Each row below holds a small network's activations on one input, seen along a few directions.
In each table, some parts of the input vary, and every possible input appears once, in random order.
A made-up example of a description, with smaller parts first: line(6) and (point or (values(2) and ring(5)) or ring(11)).
Shared parts are said once, and a part with two or three values counts as separate values.
In the rows, 128 means zero.

Other details of the inputs shift rows strongly along two fixed directions, in all tables alike. That doesn't count.

A family of inputs:
R1: [175 182 155 176 110 140 150 135  95 138 101]
R2: [182 143 125 223 124 120  80 158 156 127 168]
R3: [166 117  98 149 106 145 156 131  90 166 113]
R4: [141 181 141 149 102 131 166 121  58 176  64]
R5: [114  66 128 132 136  82 105 185 210  92 154]
R6: [122 215 138 139 118 142 127  91  63 159 110]
R7: [143 192 151 144  96 131 157 124  60 184 101]
R8: [ 82  87 114 113 145  96  98 146 218 129 159]
R9: [131  38 101 118 132 113 117 172 194  88 180]
R10: [184 171 157 171 117 142 150 123  90 142 110]
R11: [180 161 107 153 124 178 145 113  81 171 122]
R12: [ 83  90 144  49  66 147  67  98 129 129  87]
R13: [145 164 160 177 119 147 133 133 116 141 129]
R14: [209 123 106 191 129 108 108 156 170 170 142]
R15: [ 54 123 127  66 151 114 127 117 167 117 114]
R16: [ 58 143 170  61 149 143 153  89 109  95 106]
R17: [203  89  89 198 117 112 121 166 148 171 134]
R18: [162 169 125 153 117 122 138 134 122 162 104]
R19: [ 77 130 157  84 156 127 129 103 123  92 128]
R20: [ 90 120 115  59 135 123 155 100 131 121 120]
R21: [130  46 112 122 139  97 113 172 198  90 172]
R22: [180 175 127 175 130 161 122 112  72 121 133]
R23: [ 56 150 143  48 157 125 138  81 103 123 109]
R24: [ 53 120 167  63 127 120 173  99  93  98  85]
R25: [ 52 134 126  44 143 158 142  76  90  62 133]
R26: [ 91  86 112 107 130  80 110 148 220 126 157]
R27: [168 170 128 131 111 146 162 117  51 172 103]
R28: [ 62 136 127  43 149 146 155  83 107 123 110]
R29: [157 201 154 159 132 156 127  97  56 126 111]
R30: [ 68 140 155  91 148 125 129 116 128  87 119]
R31: [132 209 155 149 126 152 130 103  60 115  99]
R32: [147 198 167 160 123 164 152 117  70 139  90]
R33: [195 123 109 194 118  99 107 185 160 170 134]
R34: [189 159 104 147 110 162 158 114  82 167 120]
R35: [ 83 117 142  79 148 148 147 104 125  91 128]
R36: [161 148 138 149  97 171 183 114  37 139  96]
R37: [216 117 104 214 144 120  88 165 180 177 151]
R38: [224  98  97 220 136 150  96 167 153 129 182]
R39: [163 201 118 171 128 137 109 118  89 157 109]
R40: [207 107 135 202 124 110 112 179 151 141 149]
R41: [100  80 131 145 147  95  87 159 213  94 181]
R42: [156 205 129 146 134 146 121  92  61 159 105]
R43: [198 130 107 225 130 109  80 170 174 176 168]
R44: [206 121  66 191 134 142  84 145 146 148 171]
R45: [ 74 124 137  47 124 155 177  89  99  83 120]
R46: [106  83  77 102 160 103  82 129 193 100 170]
R47: [ 63 139 124  45 153 137 145  81  97 117 119]
R48: [ 68 136 162  87 118 116 154 113 138  99 125]
R49: [ 43  93 156  88 115  98 150 130 149  95 119]
R50: [ 73  99 133  73 158 130 129 109 140  75 147]
R51: [206 131 100 220 141 110  79 175 175 167 151]
R52: [183 130 168 157  45 179  70 120  81 144  86]
R53: [129  43  76 104 134 104 112 165 198 122 173]
R54: [ 59 127 149  38 133 138 175  86 106  79 113]
R55: [124  58  73 113 157 117  91 146 201 115 183]
R56: [ 79  61 110 118 121  71 116 158 207 133 142]
R57: [ 52 122 141  41 141 169 167  85  99  82 121]
R58: [ 90  59 128 127 131  83 120 169 201  90 130]
R59: [ 98  52 105 108 140  75 114 151 202 127 133]
R60: [106  65 110  95 145  77 107 158 201 125 151]
R61: [128 184 178 141  96 139 166 125  57 144 105]
R62: [159 154 148 154 104 155 178 115  44 141  89]
Each input here is: values(2) and (point or (line(5) and line(6))).
Q: Changing only the values(2) part turns R18 into R1. The same change can be made to R44. Which row results?
A: R25
Q: Changing only the values(2) part turns R39 into R31. The same change can be made to R11. Which row results?
A: R57
Q: Start at R53 and move only the line(5) part, one step at a time. The first step leads to R27. Which rows follow, in order?
A: R60, R33, R7
Q: Change only the values(2) part in R50. List by row number the other rows that result.
A: R47
Q: Start at R62 and move only the line(6) part, one step at a time. The first step leads to R21. Which rows follow, in order?
A: R54, R35, R50, R22
Q: Change only the line(5) part in R5. List by row number the other rows that result.
A: R9, R21, R40, R61
Q: Change only the values(2) part in R24. List by row number the other rows that result.
A: R59

A family of inputs:
R63: [120 161 135 115  77 164 142 117  47 159 101]
R64: [153 168 106  93 133 169 167  90  61 170 105]
R65: [136 182 142 160 117 155 107  94  62 154 132]
R66: [ 50 116 121  60 181 101 144 116 154  44 160]
R67: [152 120 167 129 113 169 139 105  90 127 119]
R68: [124 151 115 125 145 115 117 145 160 173 135]
R69: [170 136 122 142 116 110 147 136  92 194  73]
R70: [138 159 116 111 100 180 137  91  39 135 116]
R71: [183  82 139 173  87 124 111 163 190 130 132]
R72: [103 108 143  99 157 138  91 122 180  76 155]
R73: [171 130 153 188 109 118  93 155 195 132 134]
R74: [128 140 124 131  65 137 135 114  93 150 107]
R75: [124 123 132 168 126  81 137 162 192 116 157]
R76: [180 150 152 135 112 190 142 108  69 124 111]
R77: [ 80  70 130  35 144 143 123 107 154  47 132]
R78: [ 59 122  98  44 180 111 118  96 175 112 147]
R79: [136 160 179 143 135 157 116 100 103 124 126]
R80: [155 192 125 154 119 119 138 116 126 191 105]
R81: [139  65 101 144 113 129  90 136 150 131 169]
R82: [ 59  86 105  35 120  96 154 110 184 135 116]
R83: [176  92  89 150 124 118 118 175 178 186 146]
R84: [110 109 135  95 162 131  88 120 175  60 148]
R85: [ 39 139 160  43 101 120 215  97  90  98  97]
R86: [146 118  97 222 168 149 115 146 177 122 133]
R87: [ 38  97 180  61 141  87 106 126 173  78  93]
R88: [148 125 109 189  96 101  74 154 184 144 152]
R89: [143 122 110 181 113 116  66 172 171 148 164]
R90: [129 152 163 133 106 114 195 134  46 139  76]
R91: [106  76 108  97 149 121 156 141 154  83 167]
R92: [ 64 175 166  98 137 122 174 128  96 117 123]
R93: [ 37 166 151  40 150  92 152  86  97 145  60]
R94: [195 150  83 128 138 152 142 110  87 158 116]
R95: [165 139 180 146  91 140 143 132  70 145  60]
R96: [148 180 165 186 127  94 158 150  81 143  96]
R97: [148  96 103 117 144 130 134 119 137 171 142]
R98: [150  86  90 193 147 163 144 142 153 124 121]
R99: [167  87 117 178 116 111 145 195 164 136 164]
R100: [149 172 153 180 146 129 155 123  90 137 149]
R101: [146 191 184 153 112 163 125 130  92 147 101]
R102: [ 86 114 101 101 141 124  76 116 161  93 167]
R103: [ 99  70 150  87 112 135 119 153 175 104 131]
R104: [168 125 110 188 161 112 119 163 170 108 185]
R105: [158 129 130 160  83 120 119 140  73 160  85]
R106: [ 68 123  90  40 185 106 114  96 169  96 140]
R107: [ 90 174 116  84 135 146 107  81  77  91 123]
R108: [193  92  72 166 115 138  81 145 134 115 160]
R109: [132 136 116 132 166 117 112 113 150 166 148]
R110: [165  81  92 144 148 116 142 157 153  86 168]
R111: [173  73 116 182 136 114 143 163 155 127 180]
R112: [108 189 157 137 103 117 116 109  54 149  71]
Q: Describe the family of inputs behind these rows.
A: values(2) and (point or (values(4) and line(6)))
Q: Changing only the values(2) part turns R95 into R87. The same change can be made to R111. Which row results?
A: R100
Q: Changing only the values(2) part turns R67 into R79. The same change can be made to R71. Which row results?
A: R73
Q: Change only the values(2) part in R106. List by row number the other rows that result.
A: R94
Q: Change only the line(6) part in R85. List by row number the other rows that result.
A: R90, R91, R99, R110, R111
Q: Change only the values(4) part in R96. List by row number the other rows that result.
A: R87, R93, R112

A family of inputs:
R113: [ 84 123 128  59 128 128 177 110 100 125  97]
R114: [173 182 149 183 129 119 117 131 102 155 110]
R115: [174 142 133 175 105 143 147 137  87 157 129]
R116: [187 173  91 163 126 170 114 112  77 120 171]
R117: [195 159 101 157 160 190 124 103  92 145 143]
R118: [165 163 146 190 109 138 144 137 100 151 117]
R119: [168 166 135 186 115 126 126 132  93 150 103]
R120: [104  89 138 132 147  87 104 158 217 105 162]
R121: [211  76  93 218 112 107  70 191 185 158 165]
R122: [122  51  95 102 123 101 102 156 202 129 140]
R123: [ 61 148 161  83 113 135 148 103 111 113 102]
R124: [104  92 132 125 142  87  77 156 215 111 148]
R125: [165 170 140 188 120 130 144 144  93 147 108]
R126: [188 139 126 158  94 152 148 134 100 178 111]
R127: [104 127 137  65 157 181 137  77  86  61 126]
R128: [ 70 172 110  73 176 159 131  67 100 104 149]
R129: [104  90 140 126 137  94  92 156 221 110 157]
R130: [ 61 148 152  81 117 127 134 103 106 114  92]
R131: [ 84 118 137  59 116 135 179 102 104 129 103]
R132: [ 70 128 137  72 131 124 163 113  93 110 113]
R133: [109  53 111 117 122 104 102 158 200 114 166]
R134: [178 148 123 172 110 132 129 131  80 158 115]
R135: [ 87 120 124  56 122 124 160  97  98 129  90]
R136: [104  96 131 131 160  78 104 165 212 101 157]
Q: Describe the family of inputs behind these rows.
A: values(4) or (line(4) and ring(5))
Q: Change only the ring(5) part in R136. List by row number the other rows that result.
A: R114, R120, R124, R129
